These are the activations of a small neural network, seen along a few directions. Each row is one input.
In each table, some parts of the input vary, and every possible input appears once, in random order.
Descriptions start from the smaller parts, as in this example, which fits no table here: one of 8 places around a ring, together with either a single point or one of 9 places around a ring or (one of 2 separate values, together with one of 6 places along a line).
Shared parts are said once, and a part with two or three values counts as separate values.
In the rows, zero is written as 128.

Other details of the inputs vary at random and push rows far along two fixed directions, the same in every table; ignore that.

Table:
r1: [171 146 105  75 127 103 152 133 175 137 145 118 182 149  94]
r2: [123 170 147 162 109 155 128 154 160 117 104 184 101 124 154]
r3: [120 183 145 169 116 128 132 132 112 104  72 157 104 105 171]
r4: [111  22 135 101 143 151 120 116  69 115 201  64  94 148 109]
r5: [ 98 161 128 195 127 124 127 138 162 132  83 150  79 144 129]
r6: [111 170 148 149 108 141 120 154 163 129  93 187  97 123 145]
r7: [191 145 105  88 151 116 143 116 173 164 156 121 184 138 121]
r8: [109 161 129 208 129 137 134 136 161 119  93 147  85 146 140]
r9: [131 137 128 188 177 131 115 151 141 128  82 173  87 147 162]
r10: [111 138 126 173 152 120 126 166 146 102  68 172  85 159 134]
r11: [194 150 112 103 155  96 136  90 133 144 132 112 192 112 115]
r12: [102 172 140 160 111 117 128 146 113 105  51 161 120 115 157]
r13: [154 142 101 125 155  95 155 109 165 131 128  85 168 164  65]
r14: [155 155 107  79 146  97 147 116 154 114 139 116 189 130  91]
r15: [ 22  59 154 146  74 180  82 159  63 122 150 144  54  95 171]
r16: [172 150 113  89 130  82 146 106 136 117 122 111 190 125  89]
r17: [107 183 146 156 114 114 125 132 117 116  61 159 100 105 162]
r18: [185 163 117  98 166  99 143  85 115 141 118  95 191 114 123]
r19: [173 142 103 139 179 107 144  93 161 157 141  87 170 154  92]
r20: [ 99  38 128  89 126 163 104 112  64 147 206  81 146 103 134]
r21: [176 156 110  70 129 101 148 117 180 148 155 118 161 140 100]
r22: [172 166 110  87 150 108 152  99 155 113 160 113 173 121 104]
r23: [110  32 143  88 116 178 107 120  75 162 207  86 144 119 125]
r24: [112  43 140  93  91 146 118 103  49 123 199  70 130 102 121]
r25: [ 30  43 163 149  62 197  90 182  70 126 140 150  73 119 157]
r26: [116 148 132 168 155 118 122 149 150 112  79 171  64 150 140]
r27: [111  40 131  78  86 168 122 129  88 142 223  78 121 128 126]
r28: [117 171 140 161 103 111 117 139 133 119  76 176 100 103 153]
Each input here is: one of 4 places along a line, together with either one of 2 separate values or one of 5 places along a line.
The inputs of r25 and r23 match in every part but the place on the line of 4. If r12 is changed in the same way as r25 into r23, which row does it become? -> r18
Which other rows does r22 become when the place on the line of 5 takes its other values? List them by row number. -> r2, r3, r24, r27
A walk changes only the place on the line of 4. It starts at r1 and steps to r21. List the rest of the walk in order. -> r27, r7
List by row number the other rows that have the place on the line of 4 in common with r5. -> r6, r15, r17, r21, r26, r28
Which other rows does r4 become when the choice among 2 separate values takes its other values? List them by row number. -> r8

Table:
r29: [150  62 103  47 140  85 142  82 100 132 181  41 194 135  58]
r30: [122 176 136 175 140 139 114 144 119  99  74 191 128  89 178]
r31: [111 193 139 187 142 129 133 140 164  94  70 181  69 135 135]
r32: [187  69 105  97 200 119 144  87 110 129 186  53 175 160  75]
r33: [ 75  28 134 181 127 166  98 137  61 160 152  88  97 140 139]
r34: [ 94  67 160 143  94 166 110 140  52 104 135 124 107 105 158]
r35: [173  85 128  42 112 139 152  89 120 146 223  54 202 131  92]
r36: [124 178 146 169  80 144 121 161 161 147  88 190 121 119 164]
r37: [113 185 133 165 113 160 119 152 162 131 105 196 131  99 188]
r38: [ 67  62 143 120  73 185  86 142  72 164 185 127 126  89 161]
r39: [125 190 134 139 131 135 114 172 162 122  84 226 119 108 184]
r40: [ 90 176 133 181 103 143 124 167 181 136  90 177 101 142 125]
r41: [ 79  46 135 190 140 174 111 137  77 137 144  98  93 143 156]
r42: [ 68  60 150 107  98 159  85 122  52 152 153 116  97  77 166]
r43: [180 113 121  49 161 116 136  69  98 129 202  71 181  96 100]
r44: [142  88 111  54 156  96 148  86 112 131 160  47 189 147  44]
r45: [223 223 120  81 156  61 162  85 190 142  86 131 184 126 101]
r46: [185 224 101 127 171  67 169  97 193 125  86 113 201 155  58]
r47: [213 214  92  73 144  78 167 122 219 142 104 145 195 142  89]
r48: [ 77  68 147 112 120 152  93 145  42 116 138 132 119  94 169]
r49: [153  60 103  27 123 104 139  99 137 149 214  57 186 140  57]
r50: [ 83  61 139  99  83 164 110 173  86 123 163 135  88 129 149]
r51: [100 173 141 155 142 115 126 149 148 102  73 172  67 145 133]
r52: [137 183 149 142 109 131 127 178 166 117  74 216 106 130 173]
r53: [120 194 130 166 109 112 125 149 155 128  46 185  81 114 164]
r54: [196 197 103 104 191  80 173  92 178  92 110 110 192 156  56]
r55: [ 94  71 167 107  95 147 105 137  58 123 144 122  77 112 161]
r56: [ 84  65 164 131  78 171 112 116  58 133 167  90  92 103 163]
r57: [223 208  96 143 204  71 159  84 207 166 109 112 166 162  87]
r58: [ 95 194 134 190 117 151 137 167 197 113  83 186  97 145 143]
r59: [ 94 183 138 188 118 122 127 135 155 132  77 155  83 132 126]
r60: [216 208 104  68 168  61 167 100 172 116 113 120 164 143  94]
r61: [ 65  75 141 158  91 152 114 124  89 119 158 103  73 116 149]
r62: [107 182 129 178 118  99 120 144 170 122  52 187  76 121 153]
r63: [198 216  92 129 159  52 164  95 193 124  92 119 205 143  75]
r64: [123 147 128 192 163 123 114 141 161 153  66 169  68 144 159]
r65: [ 70  57 138 142  82 169 118 136  50 116 154  85 111 113 151]
r66: [ 88  70 144 116 101 188  98 148  82 128 182 148 115  90 166]
r67: [229 217  95  86 157  92 175 119 213 113 129 144 191 143  88]
r68: [187  75 129  29 125 136 149  94 113 132 227  67 194 129  80]
r69: [ 91  32 135 134 138 174  96 167 103 144 170 131  74 162 149]
r70: [117 189 131 181  95 122 125 141 141 137  75 163  89 114 157]
r71: [ 66  72 139 155  81 139 103 125  83 140 155 103  78 113 134]
r72: [ 82  37 140 168 135 175 109 119  78 151 177  81  69 139 152]
r73: [190 210 100  79 167  79 166 116 234 136 107 135 189 161  57]
r74: [106 166 134 168 126 152 130 167 178 101 100 186  91 144 127]
r75: [193 105 134  49 141 112 150  70 101 125 196  59 172 120  87]
r76: [ 98  35 134 157 136 190 102 156 107 138 181 128  78 150 145]
r77: [ 82  46 162 111  94 153 104 149  34 112 139 115 105 115 157]
r78: [118 168 130 158 123 115 128 168 121  95  56 180 103 130 162]
r79: [ 71  57 138 126  65 189 116 154  87 133 183 106 100 119 154]
r80: [ 99 182 135 173 148 113 129 164 147  87  43 186  95 150 135]
r81: [167 104 103  69 123 101 149  86  94 142 175  42 204 130  71]
r82: [225 197  89 129 191  89 158 110 232 171 129 128 192 174  82]
r83: [124 202 142 153 143 116 110 148 138 116  64 207  95  97 189]
r84: [116 201 130 189 122 125 110 141 131 133  56 188 143  91 175]
r85: [ 60  65 136 166  94 153 115 136  77 107 142 104 102 120 147]
r86: [ 54  41 147 100 101 171 104 166  90 118 175 118  80 148 117]
r87: [131 158 125 202 182 120 118 167 150 115  47 190  87 162 165]
r88: [ 93 170 138 163 128 117 124 140 158 125  63 165  76 132 129]
r89: [165  99 113  56 127 116 156  71 101 136 207  29 170 127  86]
r90: [131 179 133 168 118 130 131 142 138 102  85 171  79 116 159]
r91: [ 68  52 137 131 108 133 105 151  64  98 135 121  91 130 138]
r92: [218 216  99 107 178  60 169  84 203 101 119 127 165 141  80]
r93: [137 152 130 207 173 138 122 140 155 124  89 172  63 145 159]
r94: [ 83  64 162 130  67 160 101 119  53 154 161  93  94 101 150]
r95: [160  92 114  54 150 123 139  68  80 133 204  41 225 102 100]
r96: [214 168  91 117 215  71 156  97 187 149  93 108 192 165  83]
r97: [ 71  38 137 144 103 154 108 136  58  94 160 104  96 118 131]
r98: [167 121 117  58 139 108 128  64  99 164 195  59 195  96  96]
r99: [ 76  90 149 136 102 171 100 115  66 136 163 111 104  81 177]
r100: [173  83 105  51 138 116 149 100 145 118 222  73 178 142  62]
r101: [170 103 103  49 106 119 148 103 131 160 209  59 196 135  70]
r102: [107 186 123 193  93 124 121 170 193 133  82 197 104 131 147]
r103: [ 70  66 142 119 105 155  89 134  50 138 127 126 129  83 165]
r104: [137 166 130 190 180 117 118 153 162 128  66 185  60 158 165]
r105: [184 205 103 113 180  82 179  87 185 107 110  93 203 157  64]
r106: [124 183 146 171 110 116 123 153 139 121  28 193 121 112 170]
r107: [110 157 128 151 115 121 120 180 174 105  93 201  89 142 151]
r108: [128 194 144 192 100 121 125 146 135 128  46 179 131 114 164]
r109: [ 98 201 139 197 131 130 139 135 171 109  70 165  79 136 144]
r110: [113 165 133 158 130 100 121 148 148 101  80 178  71 133 151]
r111: [ 79  27 135 161 121 197 105 148 103 155 191 103  87 150 152]
r112: [159  78 111  13 133 126 127  91 113 167 213  77 211 106  92]
r113: [178  99 108  64 144 111 155  92  94 107 178  58 188 130  78]
r114: [ 72  61 135 127  85 148 108 147  59 128 119 111 106 111 145]
r115: [204 214  93 106 154  81 174 107 235 121 135 129 197 151  85]
r116: [127 182 145 153  94 135 123 169 176 139  59 213 113 119 171]
r117: [174  41 101  49 171 126 133  97 139 178 217  50 179 166  67]
r118: [ 79  56 158 139  81 172 114 128  46 121 152  91 121 107 160]
The inputs of r96 and r87 match in every part but one. If r103 is changed in the same way as r96 into r87, which row does it become? -> r48
The inputs of r35 and r68 match in every part but one. If r41 is changed in the same way as r35 into r68, which row does it become? -> r32
What do these inputs look like to the network? -> one of 3 separate values, together with one of 5 places around a ring, together with either a single point or one of 5 places along a line
List by row number the other rows that have the place on the ring of 5 and the choice among 3 separate values in common with r101. -> r36, r38, r40, r82, r102
List by row number the other rows that have the place on the ring of 5 and the choice among 3 separate values in common with r31. -> r43, r75, r90, r92, r93
Which other rows does r109 become when the place on the line of 5 takes its other values? List them by row number. -> r56, r61, r89, r99

Table:
r119: [133 184 126 139 115 112 138 151 159 100  78 175 139 125 135]
r120: [161 127 126  42 134  89 149  73  93 110 167  61 183 110  80]
r121: [ 90  40 141 102  80 179 113 126  94 153 222  84 107 123 121]
r122: [109 136 149 148 123 139 108 124  81 115 103 148 106  87 177]
r123: [ 60  85 142 136  86 160 102 178 111 126 122 164  81 127 150]
r124: [166  76 119  58 139 138 136 103 119 144 221  78 150 134 105]
r125: [ 26  44 165 189  71 205  73 186  44 120 122 173  52  94 216]
r126: [165 217 126 127 131 109 152 143 212 112  94 183 122 144 115]
r127: [175 178 103 199 219  94 146 126 199 123  73 152 104 184 111]
r128: [179  93 109  48 162 116 135 104 134 155 193  88 190 139  93]
r129: [165 225 121 153 127  96 145 118 167 135  61 159 164 112 139]
r130: [183 217 121 142 155  90 141 120 154 126  57 169 158 113 155]
r131: [155 186 107 184 196  85 155 135 206 105  64 145  99 194  89]
r132: [107  69 133  97  95 157 121 119  86 141 186  83 160 113 118]
r133: [161  80  97 117 190 106 154  82 147 147 184  34 151 187  51]
r134: [ 28  70 150 185  65 196  81 188 100 150 122 176  60 111 185]
r135: [141 104 127  69 119 119 136  73  77 137 187  53 177  97 100]
r136: [101 173 142 168  95 113 121 154 121 107  49 180 101 108 164]
The inputs of r124 and r121 match in every part but one. If r125 is changed in the same way as r124 into r121, which row does it become? -> r132
What do these inputs look like to the network? -> one of 3 separate values, together with either a single point or one of 5 places along a line
Which other rows does r127 become when the choice among 3 separate values takes its other values? List them by row number. -> r131, r133
